Each row below holds a small network's activations on one input, seen along a few directions.
Each table varies a few parts of the input and shows all the possible inputs, shuffled.
Descriptions start from the smaller parts, as in this example, which fits no table here: one of 4 places along a line, together with either a single point or one of 11 places around a ring or (one of 2 separate values, together with one of 8 places around a ring).
Shared parts are said once, and a part with two or three values counts as separate values.
In the rows, 128 means zero.

Other details of the inputs shift rows strongly along three fixed directions, in all tables alike. That doesn't count.

A family of inputs:
r1: [112 125 128 112 109 117 123  97  78 115 134 149]
r2: [136 131 134 133  99 107 103  97  66 126 139 136]
r3: [141 118 114 127 134 136 141 132 140 138 120 153]
r4: [130 116 120 126 146 146 128 112 103 114 123 190]
r5: [135 157 155 127 103 132 119 126 134 124 145  79]
r6: [148 116 114 145 142 127 123 112  85 118 127 186]
r7: [ 61 100 130 105 155 117 154 168 120 169 118 131]
r8: [135  99  96 137 187 168 145 134 161 121  98 198]
r9: [166 124 111 135 133 137 140 123 154 122 125 161]
r10: [125 110 111 148 183 152 134 137 157 125 106 147]
r11: [138 127 119 122 101 115 120 107  69 123 140 170]
r12: [ 43 115 149  98 145 123 145 158 101 159 128 101]
r13: [ 94 127 135 118 125 113 145 162 147 154 133  87]
r14: [106 144 153 118 103 114 132 152 123 156 141  65]
r15: [158 143 148 112  80 107  92 100  98 100 137 129]
r16: [110 144 154 122 115 115 138 152 127 150 142  73]
r17: [124 112 108 147 184 155 136 140 154 123 110 155]
r18: [164 133 123 134 116 137 134 128 166 135 123 119]
r19: [142 107 111 149 142 121 113 100  89 122 111 181]
r20: [151 148 135 141  98 110 120 120 147 129 133  82]
r21: [ 35 123 149  86 135 122 151 170  91 158 138 107]
r22: [138 137 138 134 147 154 141 150 198 134 120  95]
r23: [170 143 117 129 113 141 127 104 174 107 131 123]
r24: [171 139 112 133 128 151 134 115 195 112 125 127]
r25: [144 108 103 128 130 124 123 105  94 124 124 198]
r26: [100 103 117 119 147 128 129 107  79 121 117 179]
r27: [118 124 134 123 144 145 135 131 129 128 124 146]
r28: [ 42 107 140 102 168 139 152 172 108 160 118 126]
r29: [125 142 135 116 103 116 144 152 180 150 136  68]
r30: [135 136 134 129  98 108 117 108  60 120 151 147]
r31: [182 136 120 126 111 126 110 117 165  94 124 145]
r32: [124 106 112 146 166 133 130 139 128 141 113 156]
r33: [128 123 121 124 104 104 120 101  77 124 132 160]
r34: [181 115  97 148 152 146 145 126 224 128  96 145]
r35: [169 150 129 146 102 127 111  93 137 100 135 101]
r36: [ 87 128 145 110 123 113 150 162 114 153 142 103]
r37: [161 124 109 141 120 124 121 111 125 119 131 158]
r38: [164 164 152 103  63 107 108 121 157 107 147  76]
r39: [126 146 139 131 103 108 132 139 154 140 135  68]
r40: [171 122 112 137 150 139 124 144 201 102 107 145]
r41: [ 89 133 149 115 127 129 127 138 113 143 136  93]
r42: [152 158 149 126  86 120 127 135 181 144 142  44]
r43: [168 135 124 134  98 124 114  99 123 124 134 136]
r44: [135 121 125 131 143 123 115 144 138 108 119 146]
r45: [117 123 128 123 131 136 120 108  97 122 131 151]
r46: [182 161 134 145  81 115 112 110 161 120 144  73]
r47: [130 131 132 114  85 105 112  98  63 130 147 147]
r48: [140 144 141 122 100 121 137 141 187 149 131  61]
r49: [132 150 145 132 111 123 134 156 165 149 136  56]
r50: [153 133 125 145 114 116 109 106 108 124 131 130]
r51: [169 149 128 127  88 130 111  82 124 102 142 126]
r52: [160 125 123 141 138 124 101 122 127  96 118 160]
r53: [195 121 106 156 162 159 146 132 220 126 103 144]
r54: [128 124 138 105 103 106 100 108  67 104 132 170]
r55: [147 145 134 119 103 133 123 106 117 110 143 141]
r56: [110 132 133 108 118 124 152 161 160 155 131  95]
r57: [107  89 106 140 202 157 141 138 142 132  95 181]
r58: [112 106 113 131 135 110 127 117  80 129 121 174]
r59: [ 92 137 140 115 123 125 138 146 135 135 139  87]
r60: [ 90 114 139 112 147 127 157 164 137 163 122 117]
r61: [124 108 114 143 170 148 127 123 131 122 111 158]
r62: [138 118 125 138 146 133 136 133 128 136 122 145]
r63: [ 44 111 149 106 149 119 141 154  94 155 122  98]
r64: [173 133 117 142 130 148 134 109 203 114 113 107]
r65: [ 99 123 129 124 164 148 155 168 169 137 122 121]
r66: [140 149 136 125  82 112 111  91  92 103 147 109]
r67: [110 117 125 112 108 105 122 111  66 135 136 163]
r68: [123 135 137 133 109 115 104  93  64 111 137 126]
r69: [113  89 120 127 187 138 125 156 141 125  92 181]
r70: [154 144 132 139 114 140 108 102 111 110 136 127]
r71: [ 90 129 134 107 112 116 118 111  50 122 148 153]
r72: [164 168 144 139  91 131 108 109 151 114 148  64]
r73: [151 116 126 136 157 136 115 146 173 113 105 138]
r74: [140 150 133 132  96 126 105  98  71 101 152 136]
r75: [ 88 144 160 115 107 114 127 137 122 142 139  49]
r76: [110 103 118 136 160 128 131 141 115 147 116 153]
r77: [141 110 104 132 132 124 125 112  99 125 126 189]
r78: [ 99 112 126 131 153 133 113 111  60 123 128 170]
r79: [106 138 139 123 116 117 141 160 132 150 140  86]
r80: [105 140 141 114 105 114 142 158 130 150 144  83]
r81: [165 120 105 156 156 142 133 135 183 129 113 138]
r82: [ 97 130 138 123 127 124 119 122  55 119 145 156]
r83: [179 138 111 157 144 153 124 117 195 106 118 119]
r84: [150 141 126 124 106 135 116  96 120 111 139 137]
r85: [ 87 136 139 113 126 126 136 146 120 136 142  98]
r86: [149  93  86 159 187 144 139 135 159 126  98 196]
r87: [170  97  93 158 185 155 140 134 203 132  88 172]
r88: [135 112 126 135 159 126 109 142 131 112 108 156]
r89: [ 78 111 124 130 181 147 145 166 128 141 115 136]
r90: [ 68 100 132 117 166 129 151 173 114 168 114 133]
r91: [150 124 111 133 124 132 124  95 122 103 125 159]
r92: [156 133 125 148 113 114 112 103 117 122 125 126]
r93: [ 78 121 135 122 146 123 141 147 119 136 126 103]
r94: [131 130 122 122 110 123 116  93  79 106 140 160]
r95: [113 115 130 122 112 106 119 105  69 135 125 154]
r96: [100 129 133 126 132 118 143 165 150 154 134  86]
r97: [180 157 135 139  90 140 103  88 126 102 141 115]
r98: [ 78 110 130 130 184 145 148 168 128 140 117 142]
r99: [148 149 135 119  79 107 130 116 154 133 137  84]
r100: [ 70 128 144 102 140 133 152 167 128 146 136 110]
r101: [123 132 137 135 129 131 109 109  65 113 138 157]
r102: [127 157 148 131 119 139 129 149 170 134 137  55]
r103: [175 157 126 144  94 132 105  90 125  96 149 117]
r104: [136 124 127 137 140 129 141 146 192 147 108  93]
r105: [ 46 124 144 102 143 127 149 173 100 151 136 104]
r106: [169 143 133 123  86 120 122  98 108 119 144 137]
r107: [147 133 124 122 133 138 159 155 207 145 123 103]
r108: [132 104  95 137 182 162 145 137 156 117 105 193]
r109: [178 159 134 142  73 113 104  97 101 113 151 108]
r110: [ 59 134 150 110 128 115 136 156 101 145 144  80]
Description of these inputs: one of 10 places around a ring, together with either a single point or (one of 2 separate values, together with one of 5 places along a line).
Changing only the place on the ring of 10 turns r17 into r78. The same change can be made to r52. Which row results?
> r73
Changing only the place on the ring of 10 turns r66 into r26. The same change can be made to r80. Which row results?
> r3
Start at r30 and move only the place on the ring of 10, one step at a time. The first step leads to r36. Which rows follow, in order?
> r9, r107, r106, r60, r53, r62, r16, r6
Start at r101 and move only the place on the line of 5, one step at a time. The first step leads to r102. Which rows follow, in order?
> r72, r10, r68
Change only the place on the line of 5 in r45. List by row number the other rows that result.
> r12, r27, r28, r64
Change only the choice among 2 separate values in r42. List by row number the other rows that result.
> r41

A family of inputs:
r111: [168 188 151 158 100 153 118  99 190 119 153  17]
r112: [148 135 105 140 104 112 139 123 149 139 137 120]
r113: [144  96  86 116 174 144 147 153 238 113  86 177]
r114: [177 131 122 123  88 123 135 113 177 150 119 115]
r115: [ 82 144 159  69 115 127 160 189 184 133 136  83]
r116: [203 177 163 151  63 117  51  52  64  66 158 116]
r117: [146 102  97 171 226 191 145 128 195 128  84 163]
r118: [ 99 111 133 119 134 111 129 151  38 125 140 196]
r119: [187 129 105 141  95  99 102 101 114 103 136 169]
r120: [147 102 117 158 179 170 108  90 104 111  99 187]
r121: [104 102 140 112 110  91 111 106  55 148 114 152]
r122: [112 115 147 132 176 162 126 147 156 140 100 107]
r123: [124 125  99 127 177 187 152 124 208 100 121 134]
r124: [140 121 114 145 113  89 109 104  59 106 133 155]
r125: [ 42  99 143 105 201 134 139 203 111 155 119 139]
r126: [ 48  92 146  90 148 125 160 160  49 179 125 178]
r127: [154 143 112 139 117 120 155 165 221 147 127  70]
r128: [ 19 116 145  70 133 126 179 165  88 151 151 122]
r129: [222 139 111 139  75 102  93  89 137 103 137 158]
r130: [159  95 110 140 162 124 132 138 193 138  84 146]
r131: [130 137 132 160 149 140  96 110  74  86 134 145]
r132: [ 66 159 162 110  83 117 122 120  46 153 175  69]
r133: [ 99 169 187  95  81 112 111 161 128 149 159  14]
r134: [200 179 144 136 109 157  94  93 227  53 127  65]
r135: [ 56 124 146 107 142 142 149 156 107 172 135  98]
r136: [147 130 122 120 125 142 163 134 154 156 131 141]
r137: [104  90  92 129 189 151 174 141 222 130  88 140]
r138: [152 134 145 119 127 126 147 181 200 143 128 103]
r139: [136  86  78 164 197 143 163 128 184 149  86 177]
r140: [128 114 102 137 164 142 164 150 142 144 123 173]
r141: [169 117 108 130 138 130 121 115 205  91  92 149]
r142: [133 109 103 122 109 109 129  94  65 146 131 189]
r143: [103 183 156 124  91 132 131 151 158 145 169  11]
r144: [145 113  99 144 142 130 139 125  77 116 133 210]
r145: [ 86  87 123 123 168 124 160 158 168 179  87 118]
r146: [126 113 143 139 155 140  93 102  70 108 112 161]
r147: [142 174 185  88  48 101 131 155 154 156 164  30]
r148: [ 34 105 130 120 178 131 132 175  48 138 130 166]
r149: [218 154 107 165  74  97  96  71 118  87 141 123]
r150: [137 159 146 122  93 118 147 169 159 133 156  77]
r151: [108 128 162  90  83 108 126 120  36 147 146 150]
r152: [ 79 105 135 123 143  90 130 170 122 148 118 104]
r153: [158 127 115 152 143 139  93 110  88  90 132 188]
r154: [139 105  93 144 157 120 141 152 149 127 116 173]
r155: [ 90 149 146 116 107 139 101  63  48  82 158 110]
r156: [ 29 112 162  89 150 134 143 166  61 172 135 112]
r157: [172 116  88 152 120 127 128  83 117 131 123 192]
r158: [217 180 128 180  76 141  71  49  89  55 150 120]
r159: [ 43 134 173 122 127 106  89 137  14 120 147 100]
r160: [156 100  87 165 155 125 127  95 115 120 109 190]
r161: [181 191 137 147  85 146 119 136 204 113 156  26]
r162: [175 121 122 122 109 124 137 136 209 151 108 108]
r163: [143 112  82 115 115 125 136  80 122 105 128 189]
r164: [ 79 134 144  90 149 152 129 167 178 112 120 104]
r165: [139 103 112 115 114  98 109 109  73 135 124 195]
r166: [100 156 148 110 102 124 176 163 166 177 155  60]
r167: [153 115 131 135 108  88  98 107  95 118 122 146]
r168: [ 75 139 157 107  83  89 151 142 121 182 137  37]
r169: [181 150 147 126  68 133  79  66  63  96 143 154]
r170: [129 104  94 180 236 183 144 138 178 115  95 163]
Changing only one part turns r156 into r114. The same change can be made to r148. Which row results?
> r154
Changing only one part turns r144 into r158. The same change can be made to r126. Which row results?
> r120
What is each input in this table made of?
> one of 5 places along a line, together with either one of 2 separate values or one of 10 places around a ring
Start at r168 and move only the place on the line of 5, one step at a time. The first step leads to r142. Which rows follow, in order?
> r136, r135, r117
Change only the choice among 2 separate values in r134. List by row number the other rows that result.
> r155
Which other rows agree with r141 in the place on the line of 5? List them by row number.
> r121, r124, r130, r137, r139, r145, r149, r152, r160, r167, r168
